A small network was trained on made-up records. Each row is its average activation on records with the value named, seen along a few directions.
Values that are neighbours, or in one group, have similar rows; names and order tell nothing.
(in the rows, 500 means zero)
Random noise pushes rows far along 10 fixed directions. That doesn't count. These rows show it; they differ only by the noise:
[531 430 368 475 393 485 540 431 383 562 444 632 569 357 385 519 459 503
 534 610 601 626]
[435 404 575 454 530 331 510 388 609 509 390 578 583 492 411 341 330 241
 506 440 476 639]
[555 505 448 390 632 592 513 735 636 544 584 398 498 396 529 551 573 461
 598 494 319 339]
[466 545 440 277 682 538 409 691 585 425 540 436 639 197 321 565 485 296
 323 473 267 581]
[612 536 603 341 532 652 579 595 692 612 548 445 415 484 703 559 442 625
 637 425 458 361]
[548 502 466 434 593 607 624 653 566 477 439 486 593 478 531 349 660 439
 582 491 409 515]
[565 501 509 465 596 520 145 510 404 594 659 610 264 313 578 670 125 574
 482 571 580 537]
[417 443 335 653 453 381 582 458 329 558 550 470 612 565 333 387 711 443
 590 639 536 562]
[560 335 585 623 497 140 309 412 503 478 427 514 484 700 377 466 226 286
 463 486 444 520]
[505 566 573 594 652 579 498 680 480 443 493 320 658 608 386 417 802 504
 427 514 364 512]
[386 527 661 610 498 586 479 377 581 631 401 518 554 430 355 606 495 537
 554 523 570 466]
[560 575 571 414 564 501 443 555 532 477 562 407 480 538 552 533 443 521
 427 445 413 507]


Zis, 13 values:
g13: [534 507 351 565 506 590 538 563 591 417 486 514 481 601 515 521 639 524
 526 463 401 346]
g12: [546 254 573 480 447 484 737 422 652 693 422 631 553 499 612 350 523 497
 819 489 665 416]
g6: [489 546 653 506 600 496 558 542 708 403 516 342 465 752 574 265 629 466
 447 363 363 365]
g1: [186 472 522 473 768 440 486 467 561 605 818 414 430 379 514 357 586 339
 616 489 590 521]
g4: [336 314 569 692 518 367 359 340 384 674 609 478 522 520 423 416 517 429
 529 547 702 538]
g9: [452 392 623 648 573 243 278 461 468 598 613 367 506 653 329 535 390 402
 456 535 461 499]
g10: [372 515 714 506 524 596 424 470 583 442 380 540 537 478 538 485 352 462
 388 506 549 607]
g8: [411 346 422 545 488 352 512 446 621 587 517 576 370 530 533 281 395 374
 634 462 586 583]
g5: [371 477 380 682 581 571 356 473 459 573 535 626 422 385 375 462 552 506
 611 589 560 504]
g7: [425 539 266 310 617 514 427 732 576 346 548 570 368 224 618 596 302 232
 524 485 234 324]
g11: [453 581 467 474 370 565 578 528 372 482 622 477 415 464 588 623 486 692
 426 490 595 514]
g2: [321 404 580 545 628 352 492 555 568 649 713 526 373 586 737 237 469 318
 639 464 494 461]
g3: [551 393 752 534 546 320 341 402 605 401 387 498 589 515 364 476 330 270
 344 388 461 627]
The values of Zis form a tree with 4 forks.
Question: List every value one step from g5, in the order listed.
Answer: g13, g6, g9, g8
Question: List every value one step from g2, in the order listed.
Answer: g7
Question: List every value one step from g1, in the order listed.
Answer: g12

Kifu, 13 values:
b8: [467 520 448 483 588 576 430 614 490 466 457 635 451 397 583 551 428 430
 527 539 457 433]
b2: [546 724 467 525 629 849 380 557 393 626 657 554 245 368 786 556 514 755
 712 591 621 417]
b6: [500 420 484 330 667 581 702 624 804 328 380 599 556 528 755  64 551 186
 606 285 350 511]
b10: [462 637 600 715 697 686 501 512 432 552 474 520 543 605 539 353 788 598
 636 515 552 567]
b7: [356 580 343 595 532 540 591 370 482 400 292 676 520 504 439 271 528 311
 638 533 486 568]
b13: [590 395 405 371 400 400 372 509 388 519 601 530 399 296 493 791 186 524
 472 566 554 486]
b9: [477 479 246 422 379 399 414 433 518 558 555 507 514 243 276 837 381 382
 525 653 389 371]
b12: [278 696 286 407 582 486 517 638 483 412 754 399 401 325 537 527 591 354
 485 479 277 400]
b1: [503 584 488 598 556 697 369 514 461 445 225 695 433 303 518 550 462 471
 564 550 538 393]
b4: [500 412 641 422 455 346 657 559 639 575 591 326 544 697 608 439 476 448
 529 421 413 402]
b3: [538 431 533 659 416 521 496 503 532 580 470 430 450 611 451 629 582 706
 530 492 596 391]
b11: [575 422 220 253 461 412 729 649 530 509 773 341 477 522 623 357 672 496
 546 449 388 449]
b5: [215 775 563 480 658 519 496 412 539 358 697 313 490 495 457 473 701 452
 322 396 419 497]
The values of Kifu form a tree with 4 forks.
Question: List every value one step from b5, in the order listed.
Answer: b11
Question: List every value one step from b4, in the order listed.
Answer: b8, b13, b12, b1
Question: List every value one step from b10, in the order listed.
Answer: b2
